These are the activations of a small network on made-up records, seen along a few directions, one row for each record.
Here are examples, each followed by its value of one field, Sini.
The largest differences between rows may come from other fields.
Strong random noise was added to every row along 20 fixed directions; ignore it. To show where, here is one row again and again, with new noise each time:
[  42  299  232  609  483   71 -150   53   43  379 -208 -120  -85 -221
   43   22   79  386  -12  491 -246 -212   24  131  111  332 -387   54
  147  427 -216  140 -157 -115   29]
[  23  157 -278  129  118 -357  107 -729  -86  -32   21 -203   58  -40
  -31 -103 -155  -86  178  119  431 -252 -429   90 -127  111  167  -81
 -445  -22 -196 -133 -231  279 -103]
[ -73  212  238   13  459 -185 -532  -28  -39 -307   18 -123   24  523
  433  531   78 -339 -241 -335 -118  203  571  -99 -247  -26  513  386
  228   52  128  174 -480  369  -42]
[-319 -165  156  -13   49  120  -36  -12   43  -23  396  374  295   24
  308 -279 -128  122  305  140   57  133 -150  280  151 -159  349 -216
 -459   87  192 -124 -401  356  179]
[ 225 -757  272  -70 -323   -2  433  -38  312  192  119    4  322 -161
   10 -489  411  536  325  499  -55  -94 -340 -161  202 -108   -8 -132
  292  -32 -126  -69  122 -240 -242]
[ 124 -431  166  218 -246 -115 -196  -20  165  224  132 -211  199   34
  133  -32  325  284   48   88  -44  -94 -267 -313  -29 -123  -14 -248
  464   50 -186  249 -219 -348  -60]
[-190  173 -216 -239  153 -222  198 -216  192 -346 -258 -118 -215 -119
   15  294 -206 -170  469   83 -479    2   85   32  -22  506  -56  -10
 -252 -153   68  -14  210  228   34]
[-209 -475  187 -298  150 -359  444 -381  224   -7 -436 -224 -227 -126
  311  229  144 -200  153  100 -427    6    9  306 -124  376  219  -49
  -85  -84  440 -196 -133  146 -352]
[-316   33 -355   79  163  -59  -62 -255 -227  -78  356  206   97 -255
  224 -102   24  165    7    5 -300  194 -489 -240  -81  645 -225 -437
  -74   43  149  205   -9 -114  243]
[ 270   85  -23 -287   20  376  190  270   -8 -107  184  333    5  -33
  -72  -87   -9 -203 -221 -162  224  231  200  121  -70 -128  316  263
 -251 -149   70 -193   75  321   -7]
[ 332 -144 -502  -87  190 -142  138 -390  760 -128 -162 -175   31  -31
   38  -50  112  221   32  672  362  228  -84  714  116 -455  -20  120
  309  427   64   11  500   65  415]
[  42   -7  -88  128  269 -279 -161 -172  174  -22 -266 -305 -213 -280
 -199 -248  323  -32  -71  308 -265 -200 -252 -404   33 -237 -176 -374
  281  268  167  429  160 -366  349]
[  77 -363  550  271  341  -99 -354   79 -140  175  -72 -269   58   33
  171   60  321  111 -290 -229  298 -298 -290    1   63  406  466   39
   45  -81  247  176  218   96   28]
[ 130  -47 -196    1  -83 -326  366 -249  389   70 -277 -415 -161  -31
  -92   30   -7 -314  229  252  361  -61  -37  110   85 -369   72  286
 -168   -8 -113   45  197  114  -40]
[ 282  -16  -52    1 -551  284  -44  610  198   61  451  297   35  131
  -51  359 -143  313   71  127  -98 -269  389  248   94 -217 -197  197
  464  -56 -122 -214  196  -91  257]
[-226  -32   63  -52   45 -365   29 -253  -67  203 -265   56 -236   -1
  188  265 -334   61  120 -424  142 -261  -61  337 -217  159 -139   13
   42   83  176 -551 -137  -54  -74]
[-192 -198  663  483 -453   16  163  436 -311  537 -181  191  -78 -406
   13 -323  -31  145   11 -163   28 -133  167 -552  191  -90  -66  726
  -53  -45 -474   12  265 -205 -369]
[  71 -382   68 -250 -513   69   31  -98  298 -189 -219   59   90  -24
   53  199 -114  203  270  214 -308   15  390  435    9  -91  207  246
  189   -5 -236 -339  289  123 -401]
[-239 -350  289  -88 -538   71 -226  317 -198  136  293  140   20  127
  263  240 -105 -326  -59 -357 -167   28  333  -11 -130 -364  405  101
    2  -82  126  -31 -381   78 -187]
[-148  -96  350 -388  180 -128 -194   -4  -40   37  -41  173  235  268
  137  -91 -344 -202  297 -574  308  552  -23  165  -30 -153  115  -18
 -187  -83   41 -119 -336  175 -149]
[ 174   51  -10  195   64   53 -372  -38  299 -127  -39   22  -30  -69
   97  332  151  179  -77  266 -236 -139  102  216  -39  226  239   -6
  152   90  -52  -11  206  118  141]
[  50  139  167  289   26   39  452  225  241  208 -124  269 -116 -304
   93 -279  301   97 -179  -10  -41  187 -105 -556   57 -113 -225   52
  -32 -177 -179  150 -369 -223   87]

[ 458 -188 -125   -1   -6  107   16  -21  281  -22   -7 -451  297  259
 -177   34  429   31   24  583  277  192  122   76  265   79  145  469
  268   68 -261  124  838   79 -458] : p14
[ 318   43 -214  -38 -336 -155  668  114  228  292  620  355   73   15
  -95  -69  302 -230  -57  854   -9  153   96  -48  209 -233 -258  306
   55 -185   32 -145   70  -29  -76] : p11
[-434 -474 -224  -61 -623  120  318 -172 -485  365   41  292 -222 -465
  254   54 -380  166 -281 -467  -33 -127 -248  524 -358  264  -94 -147
 -100  101  247 -462  -98 -166 -152] : p3
[   6 -291 -426  125 -355   29  598   44  188  136  422  -87 -213 -130
  199  220  211  206  158  151  -13 -606 -358 -133 -145  294   45 -185
  -61 -151  202 -223  -46  -64  266] : p4
[-246  441   24 -122  259  -78 -233 -126  -61 -180  160  360  -31  356
   52   97  138 -320   40  240 -351 -140  363  -41    3  -99  281 -183
 -310   62  388 -608 -352  266 -272] : p12
[ -59  -20 -233 -440   66  147  182  288 -413 -233  287 -101   20  154
 -213   89   40 -397 -455  -74 -199  214 -112  243  250  418 -307 -472
  -70 -438  651  459  176  -21  153] : p8
[-327 -340  -87 -125 -721 -117  128  -86 -192 -112   46  -60  -97  212
  138  191   49    1  148 -107 -232 -526  281 -215 -107 -211  309  147
   67 -102   53 -480   73  -34 -462] : p12
[ 159  402  196   67  127 -173  -60  -77 -151   71  -31   14  -74   68
 -351   26 -190 -259  188   81  131 -409   62   10   56  -11   -6   25
 -308 -109  -90 -278  -85  182 -148] : p2
[ 263   14  -75  127 -395   24 -141 -174  112   12 -329    0 -221 -207
 -218  238 -209  437 -223  122 -151 -561   50  593 -135 -128 -204 -224
  323   51 -155 -201  -65 -178  177] : p8
[-213  -57 -449 -305  156 -411  -82 -524   -9 -167 -154 -237   23   72
   41  -59 -202 -438 -127 -229  327  582 -245  246  -37 -221 -128 -151
   -4  107  243  326  153  -60  139] : p10
[-173 -194 -292  -69 -429  343  664  171 -294  -98  643  425  364 -132
  163 -556  -49  352 -198  206  -76  484 -129 -110  180 -110 -362   -2
  -33 -213 -115  455 -411  -29  228] : p11
[ 364  -90   71  -69  -34 -287 -140 -405 -248  -21 -114   -7 -101 -227
 -143  -13 -119  177 -360  -28 -157   69  -67  -20 -402  144  -35  199
  431  -38 -243  377  -91  -25  186] : p1
[-119 -161  100 -244  -28 -652  153 -278 -106  200   72 -234 -314   -3
   12  245 -434 -376  556  140 -249 -288  193  120 -290 -166   65  349
   38  171  188  -18 -231  194  162] : p13
[ -27 -355 -162 -152 -424 -117    1  -88  175   93  202 -286  -11  198
  122  454 -215  -82  376  284 -124 -204  153  581  -63  -92  150   43
   81  103   75 -101   40  163  -10] : p2
[ 196  186 -289  -19  -99  469  -85  423  408  283  100    4   45   57
  -90  -15 -173   50  399  -76  269  410   25   46  -67 -431 -226  -43
    6  301 -386  -23 -115 -137  163] : p13
[ 209  -24 -234  225   -4  433 -398  194   89 -185   68 -258  121  114
  -47  -17   48  347  -30 -128  572 -266  -48   86   21 -147  405  191
    3  215 -257   59  534  158  302] : p7
[ -93  -43  -50 -106 -118 -405  -89 -347 -439 -164  134   92    5 -210
 -125 -285 -464 -236  -89 -183  240  141  -35  -59  -85 -308   74  418
  -17   41  -76  410  226  147  360] : p4
[ 651  114  682  463   19  -78 -379  -23 -123  115  272  178  423   37
 -402 -298   -6  516 -413  390  543 -569 -407  498  373 -123   75 -303
    6 -399 -246  297 -399  162  418] : p11
[-205 -106 -280  -59 -199  172   65   -5  491 -295  249  322  288   55
  277 -330   51  154  450  134  131  397   72 -212   81 -669  265   69
  -77  241 -169 -112  -13   85  220] : p7
[-584  177 -228  -37  325    3  271  291  255 -189  204  401 -145   -8
  462  234 -221  220  523   21 -243   61  135  191  191  518  -86  241
 -213  137  469 -360  493  250  575] : p13
[-374 -148   41    4  278  -97  175  -58   44   94  152 -217  298  380
  268   52  -52  269  661  396  -87   40   36  251  311  381 -210   92
   -2  260  117 -236   88  119 -297] : p3
[-341  -45  644  -76  -12 -216  100  328  -20   60 -107  107  127  334
  -54 -160 -164 -152  346   66  -41 -164  310  133  516 -479 -153  -47
 -109 -114  286 -190 -226   19 -140] : p2
[   3  184  110  -16  168 -337 -278  -47   53 -132  -58   86 -117   -8
  -66   73  -83 -249  -61 -212  166  -58  -83  -58   38  -65  193    0
 -137 -168  176   79  178  128  367] : p10
[ 135 -310  171   -7  260 -725  411 -742  259  177  -72  -82  -24  -46
  300   -2  100  123  267   42  272 -126 -532   13 -333  269  201  -26
  -59 -159   40 -218 -545  135   15] : p7
[-125 -332  322 -245 -206  -40    5 -145 -332  -85 -236  -58 -105 -233
 -148  -28 -100  -97    4   32 -440 -174   77  186  -45  316  334   15
 -259 -190  164   14  150  229 -304] : p14
[-295  155 -578  636 -323  749 -350  136  -18   61   21 -472  -34  163
  418  338   45  230 -177 -622  354 -166 -199 -174 -344  -10  338 -331
 -311  175 -469  161 -695   18  -11] : p1
[ 235  468  -77  445  532 -149   81 -340  -25  298  -61 -234   17  254
  139    6  -17  163 -153   47  660   10  -40   11 -225  -60  -82  475
   25  275 -383  -29 -582  172  -64] : p14
[ 296   84  291  150  204   85 -264  324  101   44  274  205  -99   65
  237  382  220   20 -280   -4 -257  -47  370 -137 -256   98  334  352
  328   23   57  101 -256  177  245] : p10
[-241  -62 -302  421 -495  119  206 -146 -526  232  481   -2  177 -207
   45 -322  -78  113 -173  235  195 -113 -288 -141   78   25  -65  101
 -294    2 -287  268 -132    7  -75] : p5
[-121  104 -348 -192  180   95  145  -45  127  -38 -166 -242 -165  199
  121  110  -42 -166   51 -426  226   60  -62   30 -254 -196    2 -255
  -90   99  196 -116 -439  -13   62] : p5
[-229 -127  172  229 -155  -79 -808  114   -4   70 -192 -246  -88  108
  133  341 -130  -66  -67 -219   68  -76  114  242  -13 -140  421  112
   14  170   -3  255  272   92  219] : p5
[-532 -111 -270  308 -396  -63 -194 -175  -38 -118   54  115 -263 -293
  339  255 -301  390  130  143 -635 -470  166  181 -186  -51  -27 -119
  182  384   44  -29 -184  -93  433] : p4
[-397 -115 -135   96 -153 -157  -64   20 -183  190  268 -146  -32  -13
   97  147 -102 -334  206  226 -107    7  -83  103  195  227    8   50
 -301   41  256  125  387   83   -6] : p8
[-382  104   85   68   48  219 -430  457   94 -365 -265  112   -1  181
  105  119  180   34 -394 -235 -236  184  365   -2  354 -177    6 -163
  226   18  360  124  369 -173  192] : p3
[ 159 -282  172  -41  201 -400  -45 -231 -220  248   -1 -674   33  346
   32  410  389 -342 -271  359 -289    1   19   66  -23  486 -100   -4
  444  -86  260  412  -59  -97 -505] : p12
[ 145 -103  231  315  -26  134  159   37 -370  154  273  -34   91   49
  126  -61 -233  503 -141  -73  428 -437 -110  254  -88  180  212  395
  -81  -91 -208   97 -332  368  255] : p1

Here are new rows. What is Sini for each?
[ 361 -347  -95 -510 -268  151  692   72   -2 -177 -150 -147 -125 -309
 -164   56 -181 -193 -237  -76 -130  445   59  364  -85  252  -75  270
   36 -460    5  513  227  172   83] : p2
[-377   90 -107  -19  -98   46  228   41  -53 -255 -353 -119  -11 -297
 -265 -523 -288   84  376  101 -131  200  -66 -271  346 -194 -254   64
 -352   13 -254  491  364    1  240] : p3
[  94 -179 -329  101 -361  -67  153  -20  449  167   81  210 -197 -262
  147  133   77  226  -60  -37  102 -109 -312   91 -208 -203 -107 -293
  213   16   68 -202  -45 -310  461] : p7
[ 174 -117  275  159  294  -38 -496   28  197  137  368 -121  169  103
  182  240   40  205  351  479 -423  -41   47  172 -142  127  195 -118
  311  343  -26  359 -422  157  330] : p13
[ -16  213   -3  185  142   19 -208   56   62  -30 -371   21 -245  -90
  -39  -49  265  -71 -485 -185   -3  -72   51 -231  -79 -309   13 -145
  121   88  104   18  -89 -246  108] : p11
[-105 -130 -350 -150   76 -351  613 -451  460  -63 -139 -225  -28   33
  281  227  167   65  419  149 -268  206 -323 -107 -132  491 -303 -349
   64 -203   37  -78 -364 -134 -147] : p13
[-245   67  159    6  -76  778  -64  614 -198   36  106  225  175   59
   -6 -147 -116   67  -72  370 -385  311  590  489  393 -139  -78  111
 -158  282   47  -11   59  164 -278] : p1
[  35  312   26  224   88 -246  469  132   -8  105  390  300  137  425
  199    0  314   63 -264 -160  514 -126 -147 -444  168   80 -212   83
   53 -479  125 -343 -406  -96  -30] : p5
[-505 -334  189   53 -317  -37  -85  -30 -149 -425 -214   51  215  340
  330   16  -17  575  -70 -132  -43 -229  296  191  334   88  213  295
  182 -143   72 -205  393  119 -151] : p12
[-214  215 -287  277  192 -274  -71 -216 -297 -111  -37 -352 -224 -270
   57   32 -140  -44    2   -6 -215  -14 -116 -468 -181  320 -148  302
   23  135 -192  752  167    3  441] : p11
[-120  119 -114  209  350 -167 -289    3 -497  438   68 -315 -157  148
   29  223 -352  -43  -90 -232  443 -222   13  324 -119  165 -340  390
  278  545  154  -57  372  -97  127] : p2
[ 175  542  109  294  379  102 -410  187 -358  345  -33  -26 -209  -14
 -398 -137  140    6 -254   29 -194 -452  -31 -423 -140 -116 -451 -424
  199  306  -15  -46 -416 -426  -11] : p8
